A small network was shown many inputs. Here are its activations along a few directions, one row for each input.
Each table varies a few parts of the input and shows all the possible inputs, shuffled.
Descriptions start from the smaller parts, as in this example, which fits no table here: one of 8 places around a ring, together with either a single point or one of 9 places around a ring or (one of 3 separate values, together with one of 4 places along a line).
Shared parts are said once, and a part with two or three values counts as separate values.
In the rows, zero is written as 128.

A family of inputs:
r1: [125 103  70 119 111 128 117 105 132  91 117]
r2: [152 132 128 157 135 125 146  87 118 171 141]
r3: [100 154 171 152 152 135 153 117 120 143 165]
r4: [113 100 118 107 111 149  92 148 131  90 121]
r5: [125 163 167 150 165 142 171 136 108 134 162]
r6: [140 129 130 154 131 131 147 100 142 186 143]
r7: [137  88 119 102 106 147 103 153 127  93 116]
r8: [133 135 126 159 144 122 153  73 120 160 148]
r9: [134  97 114 105  89 153  99 141 139 100 104]
r10: [138 130 166 143 129 149 140 107 128 178 133]
r11: [ 91 120 120 103 113 138 119 149 131  69 136]
r12: [110 197 148 146 175  20 145 137 104 166  70]
r13: [117 134 170 152 150 146 132 117 123 170 148]
r14: [142 120 171 141 147 142 144 120 117 171 144]
r15: [143 101  72 122 100 134 108 122 133 101 109]
r16: [124 156 163 145 150 139 142 129 115 163 161]
r17: [152 124 149 149 121 127 150 113 132 185 146]
r18: [118 120 112  91 109 140 105 159 122  89 133]
r19: [129 191 121  86 168  27  96 148 155  76  55]
r20: [116 131 113  98 130 147 139 169 120  59 134]
r21: [133  97  76 118  95 137 107 135 153 112 113]
r22: [144  95  93 117  84 137 107 150 146 107 116]
Q: Changing only one part turns r21 into r6. The same change can be made to r20. Which row results?
A: r5
Q: What do these inputs look like to the network?
A: one of 2 separate values, together with either a single point or one of 10 places along a line

A family of inputs:
r23: [107 167 141 129 165 104 133 140 131 114 130]
r24: [158 114 161 132 130 149 111 112 140 164 123]
r25: [112 164 132 129 155 116 139 126 132 111 144]
r26: [135 151 118 138 139  97 125 101 144 144 109]
r27: [126 150 128 136 146 110 150 126 129 120 120]
r28: [123 151 156 124 140  77 105 127 122 155  86]
r29: [114 150 165 122 147  92 130 152 106 131  99]
r30: [130 111 155 144 103 141 120 121 151 170 131]
r31: [109 126 124 138 142 149 137 111 111 120 162]
r32: [131 131 129 129 132 123 161 110 123 119 133]
r33: [144  81  46  74  69 138  73 185 144  41  96]
r34: [114 134 128 139 141 137 138 115 118 110 163]
r35: [139 115 146 137 103 146 138 148 136 167 147]
r36: [132 116 116 141 113 150 135 125 120 166 143]
r37: [135 130 173 121 146 168 121 136 124 131 156]
r38: [128 153 128 136 151  84 122 115 145 147  93]
r39: [141 134 119 133 123 111 137  87 139 141 122]
r40: [144 154 112 134 138 103 142 128 133 142 125]
r41: [124  83  68  77  77 147  87 180 141  17  84]
r42: [122 113 120 145 133 144 148 112 108 129 140]
r43: [148 135 114 128 123 117 153 113 126 139 137]
r44: [118 145 133 121 142 129 149 110 125 109 156]
r45: [102 107  72  64  83 160  80 172 142   8 103]
r46: [131 151 150 119 140  84 122 153 108 152 104]
r47: [116 113 131 142 122 156 144 121 116 146 140]
r48: [124 112 123 148 114 145 118  99 134 169 128]
r49: [137 124 115 152 124 121 125  92 130 142 128]
r50: [127  56  53  62  77 119  53 144 168  49  82]
r51: [101 164 170 115 155  97 117 153 110 120 124]
r52: [144 126 109 147 122 126 141 119 119 140 144]
r53: [107 125 167 130 123 159 131 145 134 136 165]
r54: [121 155 136 137 156  99 145 141 129 125 106]
r55: [102 125 135 134 132 161 132 121 120 136 163]
r56: [167 118 153 125 129 155 129 139 126 161 138]
r57: [149 114 169 128 138 160 135 137 122 141 134]
r58: [130 115 111 151 125 134 124  89 123 150 129]
r59: [128 121 124 147 132 132 150 115 116 120 140]
r60: [139 119 106 145 123 138 140 115 111 148 144]
r61: [137 155 122 132 151  91 139 141 131 144 110]
r62: [121 111 163 138 113 152 144 145 132 146 141]
Q: Changing only one part turns r39 into r32. The same change can be made to r50. Which row results?
A: r41
Q: What do these inputs look like to the network?
A: one of 4 places along a line, together with either a single point or one of 9 places along a line
Q: Which other rows does r47 become when the place on the line of 9 takes its other values? List them by row number.
A: r27, r29, r32, r42, r54, r57, r59, r62

A family of inputs:
r63: [129 113 157 112 123 149 117 156 126 131 136]
r64: [ 98 164 152 109 169 102 127 157 122  87 125]
r65: [119 119  84 124 106 124 134 139 130  95 118]
r66: [127 123 116 115 115 130 136 153 131  94 136]
r67: [102 170 169 130 173  90 143 127 105 125 120]
r68: [110 189 156 146 175  80 154  95 112 154 138]
r69: [135  84  89 116  82 127  99 125 143 126  99]
r70: [146  89 122 108  91 133  99 140 143 126 117]
r71: [129  79  60 111  94 180 114 109 129  72 146]
r72: [149 135 159 162 132 134 148  99 127 191 143]
r73: [158 119 149 180 137 126 146  82 129 233 143]
r74: [157 108  63 102 104 109  96 126 146  89  86]
r75: [122  91 114 108  96 173 116 134 139  91 151]
r76: [155 149 144 167 149  94 148  85 132 221 115]
r77: [127 170 155 159 158 125 175 108 107 168 165]
r78: [138 115 147 183 141 162 164  72 129 200 175]
r79: [133  99 142 114 100 148  90 154 129 142 120]
r80: [135 147 166 128 144 108 132 137 123 151  99]
r81: [147 117 114  97 109 103  98 149 152 111  87]
r82: [144 164 156 146 146  99 144 105 129 181 118]
r83: [115 145 115 107 134  89 115 143 141  79 103]
r84: [107 139  82 116 127  83 112 130 142  79  87]
r85: [152  78  69 112  87 141  99 116 132 103 112]
r86: [140 112  80 107 103  97  97 136 153 109  71]
r87: [122 178 146 167 175  74 158  78 116 192 133]
r88: [139 117 172 144 128 142 135 133 119 164 128]
r89: [129 141 149 101 141 117 115 163 136 115 106]
r90: [109 116 152 111 129 186 128 149 126  97 172]
r91: [134 113  64 119 111 138 132 131 122  72 130]
r92: [119 118 169 143 133 179 146 126 120 130 163]
r93: [135 128 134 104 119 117  89 165 139 125  91]
r94: [124 134  64 112 129  95 111 121 135  57 103]
r95: [129 135 155 163 138 171 160  94 127 159 179]
r96: [114 135 136 120 123 144 126 167 115 110 141]
r97: [116 152 168 141 155 133 164 139  99 138 149]
r98: [137 151 147 180 160 117 176  88 112 208 163]
r99: [104 155 135 113 143 103 105 157 127  94 108]
r100: [111 100 137 114 104 187 106 147 127 106 157]
r101: [113  85  79 114  86 168 116 117 138  91 133]
r102: [111 147 152 116 150 144 150 166 113 102 156]
Q: What do these inputs look like to the network?
A: one of 5 places around a ring, together with one of 8 places along a line
Q: Changing only the place on the line of 8 turns r87 into r67. The same change can be made to r73. Which row results?
A: r88
Q: Changing only the place on the line of 8 turns r75 into r95. The same change can be made to r83. Which row results?
A: r68
Q: A walk changes only the place on the line of 8. It starts at r91 and steps to r65. List the rest of the walk in order.
A: r66, r96, r102, r97, r77, r98
Q: A walk changes only the place on the ring of 5. It starts at r63 and steps to r90. List the rest of the walk in order.
A: r102, r64, r89
Q: Which other rows does r65 become when the place on the ring of 5 takes its other values? List them by row number.
A: r69, r84, r86, r101

A family of inputs:
r103: [ 94 170 186 157 177 149 173 130  85 148 183]
r104: [120 140  62 111 122  50  97 125 142  94  71]
r105: [133  78 130 139  95 191 102 108 148 155 153]
r106: [145 160 118 127 133  63 124 139 132 159  74]
r107: [147  64  48  98  77 172  95 118 144  70 123]
r108: [ 96 136  99  85 121 125 112 170 134  18 109]
r109: [120 142 153  98 143 130 131 194 122  86 128]
r110: [136  95 142 178 110 190 174  83 122 197 193]
r111: [128 147 153 141 154  72 119 101 132 167  83]
r112: [157 186 157 174 182  79 174  76 125 204 135]
r113: [162  68 107 125  75 177 118 139 127 136 137]
r114: [ 97 151 182 103 147 138 117 153 124 103 147]
Q: What do these inputs look like to the network?
A: one of 3 separate values, together with one of 4 places along a line
Q: Changing only the place on the line of 4 turns r110 into r105. The same change can be made to r112. Which row results?
A: r111
